Each row has a name. Each question is about the rows just above it.

[107 145 134 139 124 107] : kadu
[140 195 140  92 140 140] : Mufe
[103 129 129 149 139 192] : mot
[148 148 136 148 154 159] : novu
Repeated in mot: => [129]
Which value appears more than once in novu? => [148]
Which value appears more than once in kadu? => [107]
The value that Mufe holds more than once: => [140]
Whose row is [148 148 136 148 154 159]? => novu

[128 120 122 126 131 133 127 122 120 134 130 132 134 127 129 129 126 124
 127 128 128 129 129 128 132] = fazo
[128 120 122 126 131 133 127 122 129 125 130 132 134 126 133 141 118 134
 123 124 127 123 128 133 125] = Kuv
[128 120 122 126 131 133 127 122 129 134 124 132 134 126 133 141 118 134
 123 124 127 123 128 121 125] = koruk
[112 158 160 131 100 114 140 173  87 147 141 121 107 116 101 101 169 131
 159 173 154 148 148 108 119] = gel
[ 84 169 121 176  58 139  96 184 171 122 158 124 131 153 102 151  54 101
 152 189 142 109  91 140 177] = Kimo
[126  84 126 129 132 125 129 127 129 127 126 129 126 127 128 127 130 127
 128 124 130 130 125 127 128] = volek
[126 130 126 129 132 125 129 127 127 127 126 129 126 127 128 127 124 127
 128 124 128 130 125 127 128] = Zokit
Where do [126  84 126 129 132 125 129 127 129 127 126 129 126 127 128 127 130 127
 128 124 130 130 125 127 128] appear? => volek
Whose row is [128 120 122 126 131 133 127 122 129 134 124 132 134 126 133 141 118 134
 123 124 127 123 128 121 125]? => koruk
Where do [ 84 169 121 176  58 139  96 184 171 122 158 124 131 153 102 151  54 101
 152 189 142 109  91 140 177] appear? => Kimo
Which row holds [126 130 126 129 132 125 129 127 127 127 126 129 126 127 128 127 124 127
 128 124 128 130 125 127 128]? => Zokit
Whose row is [128 120 122 126 131 133 127 122 129 125 130 132 134 126 133 141 118 134
 123 124 127 123 128 133 125]? => Kuv

[154 193 173 186 131] = vineb
[138 193 173 138 138] = dis
[155 155 147 180 155] = Lil
[155 174 146 182 133] = sugu
[155 174 146 174 174] = vovov
Repeated in vovov: => [174]
The value that Lil holds more than once: => [155]
The value that dis holds more than once: => [138]
Whose row is [155 174 146 174 174]? => vovov
The row with [154 193 173 186 131] is => vineb
The row with [138 193 173 138 138] is => dis

[167  73 185 162 155 130] = sozam
[139 128 116  94 127 128] = nuf
[139 128 116 168 143 137] = gugo
[185  54 122 158 170 120] = kile
[140 126 100  82 152 176] = molis
[139 128 116  94 139 137] = Vevif
[185  54 170 158 170 170] = sok
[127 126 114 125 134 189] = papus
Which value appears more than once in Vevif? => [139]
Which value appears more than once in sok? => [170]
Which value appears more than once in nuf? => [128]

[163 118  97 142  94 136 136 154 109 101  89 121 166 160 110 157] : lanas
[136 102 162 193 101 136 122 138 112 187 150 113  92 125  96  98] : Foma
[ 77 113 113 146 173  93  96 123 145 130  97 112 129 143 108 127] : nom
[ 77 125 108 132  89 159 146 122 163  96 154 129 107 113 115  97] : Gadun
[134 132 144 177 162 103 102 158 176  98 159 139 146  90 126 149] : kufam
[109 111 143  91  94 108 128 126  90 116 145 128 146 115 155 165] : Taviv
[120 155 146 109 144  95 182 112 125 105  92 120  84 125 114 132] : Sodag
[119 112 151  94 104  93  88 128  93 117 136 126 141 103 151 161] : Bup
[155 179  90 115 120 125 126  68 158 181 120 124 164 138 140  92] : zazu
[169 104  95 102 169 114 208 142 102 118 183 123 152 138 130 109] : Gizup
[122 128 157 108 167 150 101 126 114 103 101 163  83 195 181 106] : kimal
[169 104 169 102 169 169 208 142 102 118 183 123 152  90 129 116] : kezor
Which value appears more than once in Taviv? => [128]
Which value appears more than once in nom? => [113]
Which value appears more than once in Foma? => [136]
The value that kimal holds more than once: => [101]

[109 172 159 115 120  65 167]  ravov
[126 125 135 135 122 134 115]  Vupo
[130 136 148  90 148 147 141]  kamar
[166 137 129 123 134 140 134]  Nat
[140 147 134 147 147 122 127]  Befe
[ 99 143 135 153 105  77 112]  Radug
[138 171 164  80 161 139 164]  Bebe
[167 123 126 116 129 134 130]  Lag
[130 136 148  90 148 139 141]  revat
The value that Befe holds more than once: => [147]
Which value appears more than once in Vupo? => [135]
The value that Bebe holds more than once: => [164]

[119 119 114 119 119] -> suzud
[187  95  46 115 111] -> tib
[106 124 114  99 140] -> Fep
[124 124 114 140 140] -> ris
[121 152  91 134 152] -> Busi
[141 128 128 107 128] -> lezup
[121 152  91 134 151] -> nemum
[ 80 185 175 125  68] -> zar
[184  95 148 100 181] -> rad
[ 91 139 161 139 121] -> sez
[142 165 144 107  94] -> vef
Repeated in lezup: => [128]
The value that sez holds more than once: => [139]
[121 152  91 134 151] is in which row? => nemum
Repeated in suzud: => [119]
Which value appears more than once in Busi? => [152]
Whose row is [141 128 128 107 128]? => lezup

[110 139 187 132 110 139 136 133 132 120 118 142  92 142 136 107  83 135
 156 103 139 139 123 139 145 108  95 117  85]  sitok
[129 162 111 133 110 155 138 132 140 122 118 150 131 129 120 121 107 131
 156 131 139 149 123 169 155 111 121 107 102]  Mem
[123 147 146 188 121 128 136 182 132 156 118 156  87 154 189 163 121 141
 156 156 137  89 123 206 173 108  99 101 139]  gom
[133 147 114 124 110 144 136 137 134 120 120 150 121 129 127 121 107 141
 156 121 139 125 123 157 149 124 131 117 102]  Kiz
[133 147 181 133  96 155 130 106  88 120  90 115  96 129 120 128 129 141
 188 107 153  57 123 195 178 108 120 155 102]  dod
[112 147 199 133  83 143 136 132  98  97  90 120  96 139 127 121 107 130
 159 106 153  83 119 201 163 108 113 137  96]  ziv
[133 147 140 133 128 142 136 132 136 108 118 140 112 126 109 121 107 141
 144 121 136 142 123 140 140 108 134 117 140]  Reseb
[133 147 177 122 110 146 130 121 129 126 118 130  94 129 127 121 107 141
 170 102 139  97 123 178 149 141 111 141  99]  Fimaf
[135 149 111 133 139 144 152 132 145 142 128 156 109 129 120 113 108 141
 156 121 131 137 123 111 149 108 145 117 111]  San
Whose row is [135 149 111 133 139 144 152 132 145 142 128 156 109 129 120 113 108 141
 156 121 131 137 123 111 149 108 145 117 111]? => San
Which row holds [133 147 181 133  96 155 130 106  88 120  90 115  96 129 120 128 129 141
 188 107 153  57 123 195 178 108 120 155 102]? => dod
Whose row is [133 147 114 124 110 144 136 137 134 120 120 150 121 129 127 121 107 141
 156 121 139 125 123 157 149 124 131 117 102]? => Kiz
[112 147 199 133  83 143 136 132  98  97  90 120  96 139 127 121 107 130
 159 106 153  83 119 201 163 108 113 137  96] is in which row? => ziv
[123 147 146 188 121 128 136 182 132 156 118 156  87 154 189 163 121 141
 156 156 137  89 123 206 173 108  99 101 139] is in which row? => gom
Where do [129 162 111 133 110 155 138 132 140 122 118 150 131 129 120 121 107 131
 156 131 139 149 123 169 155 111 121 107 102] appear? => Mem

[142 173 173 173 120]  surof
[127 172  75 175 139]  vod
[123 196  84 141 152]  bov
[102 176  63  63  63]  soza
[141 106 186  74 114]  Pelun
Which value appears more than once in surof? => [173]
Repeated in soza: => [63]
Whose row is [127 172  75 175 139]? => vod

